These are the activations of a small neural network, seen along a few directions. Each row is one input.
Each table varies a few parts of the input and shows all the possible inputs, shuffled.
A made-up example of a description, with smaller parts first: one of 5 places around a ring, together with either a single point or one of 9 places along a line or (one of 3 separate values, together with one of 6 places along a line).
Shared parts are said once, and a part with two or three values counts as separate values.
In the rows, 128 means zero.

Other details of the inputs shift rows strongly along two fixed directions, in all tables alike. That doesn't count.

A family of inputs:
r1: [148 126 121 120 116 112 117 127 130 124 128]
r2: [137 136 131 122 107 114 129 133 124 143 115]
r3: [132 124 131 138 123 113 133 125 110 119 112]
r4: [139 124 123 122 113 117 135 132 117 109 128]
r5: [130 124 124 143 118 110 119 119 124 134 115]
r6: [133 120 121 128 107 114 121 120 126 134 117]
r7: [115  83 164 142 176 222 105 173 120 181 176]
r8: [132 134 118 145 125 118 117 126 119 112 123]
r9: [118 142 132 122 119 113 129 154 128 109 126]
r10: [124 147 127 135 126 112 130 143 110 120 128]
r11: [106  64 163 134 168 229  98 167 132 150 175]
r12: [136 130 120 126 126 112 111 140 143 113 120]
r13: [143 123 125 120 115 112 118 120 124 134 114]
r14: [125 136 136 116 108 113 136 133 109 130 121]
r15: [130 143 127 128 118 115 122 154 143 122 121]
r16: [ 86 181  95 105 205 158 202  25 200 138 148]
r17: [ 92 173  99  87 187 160 209  23 205 138 155]
r18: [127 128 123 128 123 117 128 145 131  99 120]
r19: [141 134 116 138 133 111 111 129 125 124 121]
r20: [139 125 122 127 107 119 124 124 123 113 130]
r21: [135 121 128 122 112 117 135 125 111 119 114]
r22: [142 140 127 122 108 115 129 139 130 133 129]
r23: [134 122 126 127 107 120 124 118 118 122 116]
r24: [110  61 171 144 169 226 103 147 112 171 166]
r25: [130 139 132 116 109 114 136 140 115 120 135]
r26: [123 139 139 132 119 109 133 134 108 129 118]
r27: [134 140 135 137 119 111 127 133 122 142 112]
r28: [126 127 116 134 117 113 114 140 145 114 123]
r29: [133 132 119 141 130 116 129 134 113 109 122]
r30: [140 126 128 135 127 109 115 119 123 134 111]
Description of these inputs: one of 5 places around a ring, together with either one of 2 separate values or one of 4 places along a line.
- Changing only the place on the ring of 5 turns r29 into r21. The same change can be made to r8. Which row results? => r23
- A walk changes only the place on the ring of 5. It starts at r10 and steps to r26. List the rest of the walk in order. => r14, r25, r9
- Change only the choice among 2 separate values in r25. List by row number the other rows that result. => r22

A family of inputs:
r31: [122 205  95 109 119  57 171  93 155  92 100]
r32: [134 190  84 119 118  58 153  73 168  93  98]
r33: [ 94 140 133 110 178 179 164 103 157 133 158]
r34: [ 95 148 136 109 184 174 165 111 159 143 155]
r35: [144  80 141 144 117 153  74 178 115 138 142]
r36: [135 193  83 127 126  58 155  76 166  93  92]
r37: [139 187  83 115 115  61 156  75 172  92  96]
r38: [122 196  87 120 114  59 165  82 162  91  98]
r39: [173 131 118 140  40  31 100 141  85 106  66]
r40: [101 135 133 102 171 181 168 105 163 132 158]
r41: [133  88 151 136 111 157  92 191 101 127 147]
r42: [129  90 147 155 121 153  85 189 104 137 140]
r43: [140  84 141 152 125 151  72 178 111 139 140]
r44: [110 129 135 113 169 174 165  70 137 170 149]
r45: [173 145 113 155  49  27  99 141  70 111  74]
r46: [138  82 144 152 128 153  85 183  99 126 140]
r47: [142 191  96 122 109  53 174  56 131 117  87]
r48: [132  94 153 149 123 155  93 193  96 128 141]
r49: [133  99 155 144 126 149  93 200  99 137 141]
r50: [103 124 141 115 174 174 163  70 143 165 135]
r51: [136  79 144 144 120 152  83 181 102 126 146]
r52: [140  71 161 142 106 148  88 158  85 159 126]
r53: [169 137 119 154  51  27  98 142  78 106  61]
r54: [139  77 143 139 116 155  84 181 104 125 146]
r55: [118 124 135 104 163 177 169  71 143 169 150]
r56: [131  86 148 147 114 152  85 187 107 137 145]
r57: [123 203  97 105 116  57 172  93 158  91 102]
r58: [143  69 159 136 102 150  89 158  87 158 126]
r59: [105 134 123 123 187 175 146  91 170 144 151]
r60: [160 155 113 133  53  34 101 179 100  85  89]
r61: [ 98 138 128 121 181 177 161 101 166 142 152]
r62: [107 124 124 105 176 179 160  94 166 131 157]
r63: [135  83 144 152 127 153  83 182  98 127 141]
r64: [102 132 127 109 170 179 162 101 172 141 156]
r65: [ 99 132 127 108 169 179 160 100 171 141 157]
r66: [127 189  84 117 120  59 163  76 156  80  99]
r67: [155 156 112 152  61  36 100 173  92  76  85]
r68: [102 141 135  97 174 176 168 111 166 142 158]
r69: [112 127 137 109 166 174 166  69 139 170 152]
r70: [103 121 140 111 170 174 162  69 144 165 137]
r71: [130  91 153 141 115 154  91 191  99 127 147]
r72: [150  76 154 138 101 150  92 159  80 163 138]
- Describe the family of inputs behind these rows. => one of 6 places along a line, together with either one of 2 separate values or one of 5 places along a line
- Changing only the place on the line of 6 turns r35 into r32. The same change can be made to r72. Which row results? => r69
- Changing only the place on the line of 6 turns r33 into r40. The same change can be made to r43. Which row results? => r37
- Change only the choice among 2 separate values in r72. List by row number the other rows that result. => r58
- List by row number the other rows that have the place on the line of 6 in common with r47. => r36, r46, r48, r49, r53, r61

A family of inputs:
r73: [158  93 145 148  87 118  79 164  91 156 115]
r74: [102  89 133 110 188 222 136 115 171 133 181]
r75: [101  98 160 103 181 219 158 103 135 184 169]
r76: [138 171 100 129 112  58 152  65 139 116  78]
r77: [150  92 160 137  86 122  94 177  70 143 121]
r78: [ 81 186 112  90 189 149 231   4 177 136 132]
r79: [142 103 139 142  96 121  83 206 105 118 134]
r80: [155  92 146 158  96 119  89 167  71 138 115]
r81: [ 97 113 141 114 193 218 136 129 175 162 177]
r82: [154  90 140 161 100 116  76 159  76 147 116]
r83: [146 155  89 112  97  66 155  55 143  98  92]
r84: [ 91 107 143 125 207 217 136 120 171 151 168]
r85: [130 192  90 129 121  61 157 107 149  76 101]
r86: [117 192  96 123 111  61 165 105 144  69 100]
r87: [132 194  90 117 109  57 153 106 166  88 103]
r88: [137 106 149 136 100 126  90 210  95 111 136]
r89: [142 180 100 117  96  55 159  71 142 121  90]
r90: [143 103 131 162 114 119  70 192 100 115 130]
r91: [153  90 148 141  85 118  89 171  82 149 120]
r92: [ 90 114 149 104 192 220 152 136 159 151 182]
- Describe the family of inputs behind these rows. => one of 2 separate values, together with either a single point or one of 4 places along a line or one of 5 places along a line
- Changing only the choice among 2 separate values turns r78 into r86. The same change can be made to r82. Which row results? => r90
- Change only the choice among 2 separate values in r76. List by row number the other rows that result. => r84
